m =
[[141 128 127 139 119 121]
 [140 130 123 138 119 110]
 [138 125 116 129 144 122]
 [123 124 127 124 125 111]
 [143 112 114 147 129 120]
 [123 119 145 126 124 146]
 [143 107 109 146 136 128]
 [109 122 139 106 124 132]
 [120 134 146 110 145 134]
 [122 122 142 110 131 140]
 [139 145 144 109 146 142]
 [114 120 140 112 129 134]
 [144 131 114 133 147 125]
 [130 125 123 129 135 112]
 [117 120 128 134 111 113]
 [125 125 123 128 119 119]]
Rows and columns are counted from 0.
row 0 col 0 => 141
row 12 col 0 => 144
row 8 col 3 => 110
row 0 col 4 => 119
row 9 col 0 => 122
row 6 col 5 => 128
row 13 col 2 => 123
row 6 col 4 => 136
row 7 col 1 => 122
row 13 col 4 => 135
row 1 col 3 => 138
row 1 col 4 => 119
row 10 col 2 => 144
row 0 col 3 => 139
row 13 col 1 => 125
row 6 col 2 => 109
row 5 col 0 => 123
row 12 col 4 => 147
row 3 col 1 => 124
row 8 col 5 => 134
row 15 col 3 => 128
row 13 col 5 => 112
row 11 col 2 => 140
row 2 col 4 => 144
row 12 col 3 => 133
row 7 col 2 => 139
row 15 col 0 => 125
row 8 col 0 => 120
row 12 col 1 => 131
row 1 col 0 => 140
row 3 col 3 => 124
row 15 col 1 => 125

X =
array([[130, 115, 100, 126, 126, 123, 112, 124, 128, 128, 116, 134, 132,
        122, 105, 147],
       [113, 101, 121, 128, 132, 131, 129, 133, 123, 129, 118, 118, 124,
        143, 119, 118],
       [132, 137, 123, 129, 124, 120, 130, 122, 126, 126, 131, 135, 131,
        121, 131, 134],
       [134, 138, 132, 128, 123, 123, 123, 118, 134, 137, 132, 130, 130,
        117, 128, 125],
       [145, 144, 124, 125, 126, 132, 114, 128, 138, 129, 129, 136, 133,
        113, 119, 146],
       [129, 126, 119, 129, 125, 120, 131, 129, 127, 122, 130, 131, 131,
        127, 126, 138],
       [130, 141, 113, 128, 129, 127, 127, 117, 113, 123, 119, 145, 128,
        124, 129, 139],
       [117, 119, 124, 126, 135, 138, 128, 128, 116, 127, 116, 128, 122,
        140, 127, 120],
       [123, 113, 118, 128, 130, 126, 130, 138, 127, 118, 125, 125, 130,
        136, 122, 137],
       [123, 118, 120, 132, 119, 108, 134, 121, 129, 129, 133, 126, 131,
        126, 127, 128],
       [124, 129, 138, 130, 122, 120, 133, 115, 130, 140, 135, 124, 126,
        125, 136, 110]])
Indices start at 0.
(0, 0): 130
(2, 8): 126
(4, 7): 128
(9, 4): 119
(6, 3): 128
(1, 12): 124
(1, 11): 118
(0, 11): 134
(8, 13): 136
(9, 14): 127
(7, 5): 138
(8, 14): 122
(8, 9): 118
(6, 1): 141
(3, 5): 123
(2, 14): 131
(2, 3): 129
(0, 8): 128
(1, 15): 118
(3, 3): 128
(5, 2): 119
(3, 10): 132
(9, 15): 128
(6, 8): 113
(4, 1): 144
(9, 8): 129
(7, 8): 116
(2, 7): 122
(6, 13): 124
(9, 9): 129
(3, 13): 117
(9, 5): 108
(4, 6): 114
(7, 10): 116
(3, 2): 132
(9, 6): 134

x = [116 108 113 138 133 124 150 148 103 107]
x[0] -> 116
x[1] -> 108
x[6] -> 150
x[-3] -> 148

arr =
[[126 131 129 143 144 123 127 145 130 137]
 [123 131 131 129 129 122 127 131 128 126]
 [110 141 139 131 132 107 122 139 130 119]
 [145 116 117 125 124 149 134 117 126 136]
 [128 127 129 128 128 129 128 128 128 128]
 [116 137 136 130 131 114 124 136 129 122]]
Rows and columns are counted from 0.
(0, 0) -> 126
(2, 3) -> 131
(2, 6) -> 122
(2, 9) -> 119
(1, 0) -> 123
(0, 4) -> 144
(5, 8) -> 129
(4, 0) -> 128
(2, 8) -> 130
(0, 6) -> 127
(5, 3) -> 130
(1, 9) -> 126
(1, 2) -> 131
(3, 4) -> 124
(1, 8) -> 128
(3, 9) -> 136
(2, 2) -> 139
(0, 2) -> 129
(4, 2) -> 129

A =
[[112, 118, 140, 107, 115, 134, 131, 119, 115, 134, 108, 128],
 [116, 124, 137, 123, 108, 146, 148, 106, 143, 107, 115, 140],
 [102, 147, 143, 118, 134, 130, 140, 140, 108, 152, 118, 113],
 [115, 127, 134, 121, 113, 138, 141, 112, 136, 113, 115, 133],
 [142, 129, 110, 146, 130, 121, 120, 123, 146, 106, 143, 130],
 [115, 131, 123, 127, 126, 124, 128, 126, 118, 127, 124, 116],
 [143, 111, 116, 131, 120, 124, 116, 115, 139, 109, 132, 137],
 [153, 113, 130, 125, 124, 127, 115, 122, 147, 119, 131, 149],
 [147, 115, 111, 138, 123, 120, 113, 117, 143, 105, 138, 135],
 [121, 126, 132, 124, 113, 137, 140, 112, 142, 109, 119, 136]]
Rows and columns are counted from 0.
row 0 col 0	112
row 7 col 1	113
row 2 col 1	147
row 1 col 2	137
row 9 col 7	112
row 5 col 6	128
row 9 col 8	142
row 8 col 5	120
row 6 col 10	132
row 5 col 9	127
row 9 col 4	113
row 1 col 8	143
row 3 col 4	113
row 6 col 9	109
row 5 col 10	124
row 3 col 3	121
row 6 col 0	143
row 2 col 9	152
row 4 col 11	130
row 4 col 9	106
row 1 col 9	107
row 3 col 0	115
row 5 col 3	127
row 0 col 11	128
row 4 col 7	123
row 8 col 11	135
row 1 col 7	106
row 4 col 5	121
row 9 col 11	136
row 8 col 9	105
row 9 col 3	124
row 6 col 5	124
row 5 col 7	126

grid = [112 127 125 125 145 130 127 148 154 133]
grid[0] = 112
grid[1] = 127
grid[4] = 145
grid[7] = 148

data =
[[132 128 104 109 105 124 107 110 136 110 110 129 140 117 128 119]
 [103 151 115 139 115 133 145 107 153 117 118 148 148 145 141 134]
 [113 106 152 141 120 145 137 110 127 106 140 105 147 145 112 137]
 [117 134 121 153 108 123 108 151 108 110 152 107 122 143 108 104]
 [133 127 127 140 129 152 116 105 153 109 106 150 146 103 131 132]
 [117 105 145 136 120 122 122 115 148 122 142 123 109 117 150 110]
 [114 129 104 117 146 131 126 121 112 124 129 103 152 121 132 119]
 [136 117 123 106 152 148 143 145 126 135 107 134 132 141 147 134]
 [134 133 103 122 144 126 144 130 150 103 105 135 136 110 112 134]
 [109 136 147 130 129 114 127 132 137 119 138 150 107 105 112 120]]
data[0, 0] => 132
data[3, 6] => 108
data[5, 4] => 120
data[:, 5] => [124, 133, 145, 123, 152, 122, 131, 148, 126, 114]
data[3, 9] => 110
data[:, 11] => [129, 148, 105, 107, 150, 123, 103, 134, 135, 150]
data[7] => [136, 117, 123, 106, 152, 148, 143, 145, 126, 135, 107, 134, 132, 141, 147, 134]
data[9, 5] => 114
data[3, 4] => 108
data[0] => [132, 128, 104, 109, 105, 124, 107, 110, 136, 110, 110, 129, 140, 117, 128, 119]
data[7, 11] => 134
data[3, 12] => 122
data[3, 11] => 107
data[:, 8] => [136, 153, 127, 108, 153, 148, 112, 126, 150, 137]
data[0, 11] => 129
data[4, 9] => 109
data[3, 5] => 123
data[3] => [117, 134, 121, 153, 108, 123, 108, 151, 108, 110, 152, 107, 122, 143, 108, 104]
data[1, 4] => 115
data[:, 4] => [105, 115, 120, 108, 129, 120, 146, 152, 144, 129]
data[4] => [133, 127, 127, 140, 129, 152, 116, 105, 153, 109, 106, 150, 146, 103, 131, 132]
data[:, 0] => [132, 103, 113, 117, 133, 117, 114, 136, 134, 109]
data[1, 13] => 145
data[:, 3] => [109, 139, 141, 153, 140, 136, 117, 106, 122, 130]
data[4, 5] => 152
data[4, 13] => 103
data[7, 7] => 145
data[2] => [113, 106, 152, 141, 120, 145, 137, 110, 127, 106, 140, 105, 147, 145, 112, 137]
data[0, 15] => 119
data[0, 12] => 140
data[2, 11] => 105
data[3, 0] => 117
data[9, 15] => 120
data[:, 9] => [110, 117, 106, 110, 109, 122, 124, 135, 103, 119]
data[2, 7] => 110
